B =
[[124 129 125 137 129 134]
 [125 129 126 131 131 127]
 [128 132 126 131 132 127]
 [146 138 127 125 133 123]
 [125 128 124 130 124 127]
 [125 129 126 122 128 131]
 [126 131 126 130 126 126]
 [123 127 123 130 125 128]
 [129 129 123 129 126 137]
 [122 121 133 131 126 120]
 [124 124 125 130 128 128]
 [132 126 122 138 126 126]
 [132 135 126 127 128 131]
 [123 124 106 127 109 113]
 [137 132 123 125 132 131]
 [121 144 122 128 126 125]]
Indices start at 1.
row 1 col 1 => 124
row 15 col 2 => 132
row 10 col 2 => 121
row 7 col 4 => 130
row 1 col 3 => 125
row 16 col 4 => 128
row 14 col 5 => 109
row 10 col 6 => 120
row 4 col 6 => 123
row 11 col 5 => 128
row 10 col 5 => 126
row 6 col 3 => 126
row 5 col 1 => 125
row 1 col 4 => 137
row 9 col 2 => 129
row 14 col 3 => 106
row 3 col 5 => 132
row 3 col 2 => 132
row 16 col 2 => 144
row 16 col 5 => 126
row 1 col 2 => 129
row 11 col 2 => 124
row 7 col 1 => 126
row 5 col 6 => 127
row 7 col 5 => 126
row 12 col 4 => 138
row 9 col 6 => 137
row 13 col 6 => 131
row 2 col 5 => 131
row 10 col 1 => 122
row 6 col 1 => 125
row 13 col 4 => 127

m = ((135, 142, 148, 136, 137, 114, 114, 123, 138, 131, 117, 131), (130, 139, 136, 135, 119, 116, 114, 130, 112, 130, 140, 132), (129, 128, 124, 118, 122, 115, 134, 124, 138, 130, 137, 131), (131, 129, 133, 118, 123, 119, 118, 135, 112, 136, 136, 131), (108, 128, 126, 132, 122, 122, 136, 146, 133, 130, 121, 138), (125, 125, 134, 133, 132, 136, 135, 130, 135, 125, 120, 131), (148, 140, 140, 131, 138, 120, 133, 125, 138, 148, 118, 101), (136, 134, 128, 119, 126, 127, 135, 129, 118, 129, 134, 134), (126, 102, 135, 133, 118, 112, 130, 134, 123, 128, 133, 141), (129, 107, 128, 137, 124, 128, 133, 130, 118, 112, 142, 136), (130, 124, 134, 112, 129, 116, 130, 135, 137, 133, 140, 133), (137, 123, 130, 116, 116, 141, 114, 121, 122, 111, 128, 143), (130, 134, 135, 118, 119, 119, 138, 131, 111, 131, 137, 123), (136, 120, 133, 140, 122, 106, 133, 130, 136, 135, 135, 112), (131, 127, 142, 119, 121, 142, 119, 133, 139, 129, 133, 130))
Indices start at 1.
row 1 col 1 => 135
row 9 col 6 => 112
row 13 col 5 => 119
row 13 col 10 => 131
row 6 col 10 => 125
row 5 col 3 => 126
row 5 col 10 => 130
row 8 col 5 => 126
row 7 col 8 => 125
row 6 col 9 => 135
row 7 col 2 => 140
row 1 col 4 => 136
row 6 col 7 => 135
row 14 col 12 => 112
row 4 col 11 => 136
row 2 col 4 => 135
row 9 col 8 => 134
row 4 col 8 => 135
row 1 col 5 => 137
row 13 col 9 => 111
row 9 col 12 => 141
row 4 col 2 => 129
row 3 col 10 => 130
row 8 col 2 => 134
row 12 col 11 => 128
row 5 col 12 => 138
row 8 col 9 => 118
row 3 col 11 => 137
row 8 col 6 => 127
row 4 col 10 => 136
row 14 col 6 => 106
row 11 col 12 => 133
row 14 col 4 => 140
row 8 col 1 => 136
row 11 col 9 => 137

W =
138	124	128	146	138	105	130	132	130	129	128	122	111
138	124	128	148	134	109	131	134	130	129	127	120	110
137	124	139	149	133	112	131	135	130	131	125	120	109
138	123	128	148	136	108	131	134	130	129	127	120	112
135	124	136	152	129	114	131	137	130	131	124	119	110
138	124	131	151	132	114	131	135	130	130	125	119	110
137	124	132	152	130	115	131	135	130	131	126	120	110
138	124	132	147	137	109	131	132	130	129	127	121	111
136	124	128	153	130	113	131	136	130	130	125	119	110
137	124	141	148	135	109	131	134	130	130	127	120	111
Indices start at 1.
(1, 1) => 138
(10, 2) => 124
(1, 7) => 130
(2, 2) => 124
(4, 2) => 123
(1, 3) => 128
(10, 7) => 131
(8, 3) => 132
(8, 9) => 130
(9, 9) => 130
(5, 8) => 137
(2, 9) => 130
(1, 6) => 105
(10, 1) => 137
(8, 8) => 132
(6, 5) => 132
(7, 7) => 131
(2, 10) => 129
(8, 4) => 147
(2, 1) => 138
(3, 5) => 133
(5, 2) => 124
(9, 13) => 110
(3, 13) => 109
(7, 13) => 110
(8, 11) => 127
(10, 12) => 120
(7, 12) => 120
(6, 2) => 124
(9, 4) => 153
(2, 6) => 109
(7, 6) => 115
(2, 8) => 134
(10, 11) => 127
(7, 1) => 137

arr =
151  115  143  125  148
134  115  128  139  109
156  120  144  127  146
149  115  143  126  148
133  118  146  152  105
133  117  145  152  105
138  114  133  154  110
157  120  142  126  145
156  120  141  128  146
157  121  140  127  145
Indices start at 1.
row 1 col 1: 151
row 3 col 5: 146
row 8 col 5: 145
row 10 col 5: 145
row 9 col 1: 156
row 7 col 2: 114
row 10 col 1: 157
row 3 col 1: 156
row 4 col 5: 148
row 10 col 3: 140
row 2 col 2: 115
row 5 col 3: 146
row 3 col 4: 127
row 8 col 4: 126
row 1 col 3: 143

grid =
[[135 141 123 148 119 141 138 137 129 133 139 128 133 114 122 139]
 [125 142 119 122 139 115 119 113 144 129 133 117 112 136 116 120]
 [126 137 141 110 119 115 141 143 123 122 120 117 144 114 146 107]
 [126 129 142 139 136 136 122 122 120 114 147 133 114 135 145 143]
 [141 133 139 115 127 113 121 131 110 119 121 123 127 121 135 143]
 [140 142 125 146 140 134 117 112 140 122 123 131 143 113 117 121]
 [130 121 131 140 143 120 122 116 145 132 122 118 112 109 124 105]
 [138 132 139 115 140 142 139 111 132 114 148 135 121 139 141 118]]
Indices start at 1.
row 1 col 1 -> 135
row 6 col 7 -> 117
row 8 col 13 -> 121
row 3 col 1 -> 126
row 3 col 9 -> 123
row 5 col 8 -> 131
row 6 col 11 -> 123
row 8 col 14 -> 139
row 6 col 10 -> 122
row 8 col 11 -> 148
row 7 col 4 -> 140
row 6 col 3 -> 125
row 1 col 2 -> 141
row 5 col 14 -> 121
row 6 col 9 -> 140
row 2 col 5 -> 139
row 8 col 4 -> 115
row 3 col 2 -> 137
row 3 col 14 -> 114
row 3 col 12 -> 117
row 3 col 7 -> 141
row 5 col 16 -> 143
row 6 col 14 -> 113
row 1 col 14 -> 114
row 5 col 7 -> 121
row 3 col 10 -> 122
row 7 col 5 -> 143
row 2 col 12 -> 117
row 2 col 11 -> 133
row 1 col 11 -> 139
row 3 col 4 -> 110
row 7 col 16 -> 105
row 6 col 16 -> 121
